Here are a small network's activations along a few directions, averaged over the inputs that share one value of a field.
Related values have similar rows: they may be neighbours, one step apart, or belong to one group.
In the rows, 500 means zero.
Random noise pushes rows far along 4 fixed directions. That doesn't count. These rows show it; they differ only by the noise:
[555 630 422 492 582 444 496 424 571 493 742 496 618 496 649 673 405 418
 473 541]
[481 770 696 328 659 431 354 425 477 507 409 612 542 456 617 461 511 328
 183 493]
[445 562 536 458 603 564 410 557 411 416 542 492 504 481 497 615 479 435
 389 339]
[466 480 431 585 525 560 530 563 407 422 540 438 482 536 380 591 489 552
 531 351]
[623 313 362 543 560 585 313 723 628 471 335 505 442 664  80 201 354 800
 517 286]
[423 630 601 450 596 525 446 508 372 435 464 514 491 471 510 577 534 405
 338 377]


Field J:
j8: [566 604 590 478 472 439 530 345 463 659 292 554 519 403 519 290 680 440
 518 675]
j1: [577 287 522 480 539 682 332 752 490 559 316 458 427 470 332 294 572 670
 499 347]
j4: [482 480 494 553 521 657 457 547 462 497 658 424 590 341 666 668 533 382
 578 485]
j3: [481 602 631 240 545 386 425 445 493 525 359 581 362 560 518 344 570 413
 361 474]
j9: [356 588 657 421 390 392 571 304 413 452 566 566 581 316 879 706 590 234
 442 714]
j5: [492 469 401 542 507 533 590 533 640 453 755 393 568 572 575 720 378 473
 595 501]
j6: [414 590 576 357 571 639 374 574 466 494 510 606 474 544 561 505 461 426
 337 360]
j2: [450 398 518 483 399 451 544 409 570 471 707 516 536 432 718 748 467 390
 569 632]
j7: [334 321 627 468 446 530 471 599 317 378 416 475 357 383 545 587 494 463
 509 466]
The values of J form 3 separate groups.
List the group mates of j9, in the order listed.
Answer: j2, j7
List the group mates of j1, in the order listed.
Answer: j8, j4

Field M:
m9: [418 621 547 607 523 304 621 314 542 426 452 547 511 613 520 545 450 530
 418 585]
m2: [519 219 372 636 245 460 702 554 503 384 597 444 457 468 418 580 518 594
 772 594]
m7: [421 686 455 537 564 421 681 438 497 515 591 414 553 622 511 606 489 405
 499 512]
m5: [211 291 658 616 423 647 501 693 206 401 275 353 402 414 478 531 576 507
 464 334]
m4: [605 294 435 538 418 485 420 597 752 552 534 475 617 465 501 326 371 581
 602 681]
m3: [614 613 424 479 534 548 494 410 600 603 594 519 548 466 514 480 618 465
 603 559]
m1: [736 362 296 279 699 466 161 606 749 388 751 568 494 614 533 594 103 549
 450 298]
m6: [616 655 578 448 445 583 447 421 476 667 251 688 446 548 303 147 656 610
 327 495]
m8: [592 490 515 422 629 601 323 644 481 631 307 517 446 485 323 261 529 641
 503 408]
The values of M form 3 separate groups.
List the group mates of m8, in the order listed.
Answer: m3, m6
List the group mates of m5, in the order listed.
Answer: m2, m4

Field C:
c2: [307 127 359 625 351 715 611 828 397 251 687 309 442 514 263 740 516 517
 795 248]
c7: [572 455 314 653 523 465 502 439 567 524 492 550 459 689 285 405 462 684
 614 378]
c4: [399 653 773 363 592 623 436 530 299 551 273 382 476 302 706 510 588 373
 257 526]
c3: [519 201 492 501 456 526 331 656 514 361 394 536 405 516 372 423 347 661
 484 364]
c8: [398 628 469 625 450 514 845 511 243 548 314 344 367 634 266 478 640 635
 560 440]
c6: [542 584 522 449 544 504 475 552 534 536 203 589 381 698 128 167 529 694
 380 383]
c9: [355 683 837 422 535 428 432 369 181 567 240 690 445 297 639 445 817 216
 315 488]
c5: [482 412 397 498 401 463 538 471 662 381 819 517 573 494 652 715 434 428
 605 584]
c1: [360 531 800 380 622 726 263 582 242 441 292 478 453 264 613 562 624 315
 260 309]
The values of C form 3 separate groups.
List the group mates of c2, in the order listed.
Answer: c3, c5
List the group mates of c8, in the order listed.
Answer: c7, c6
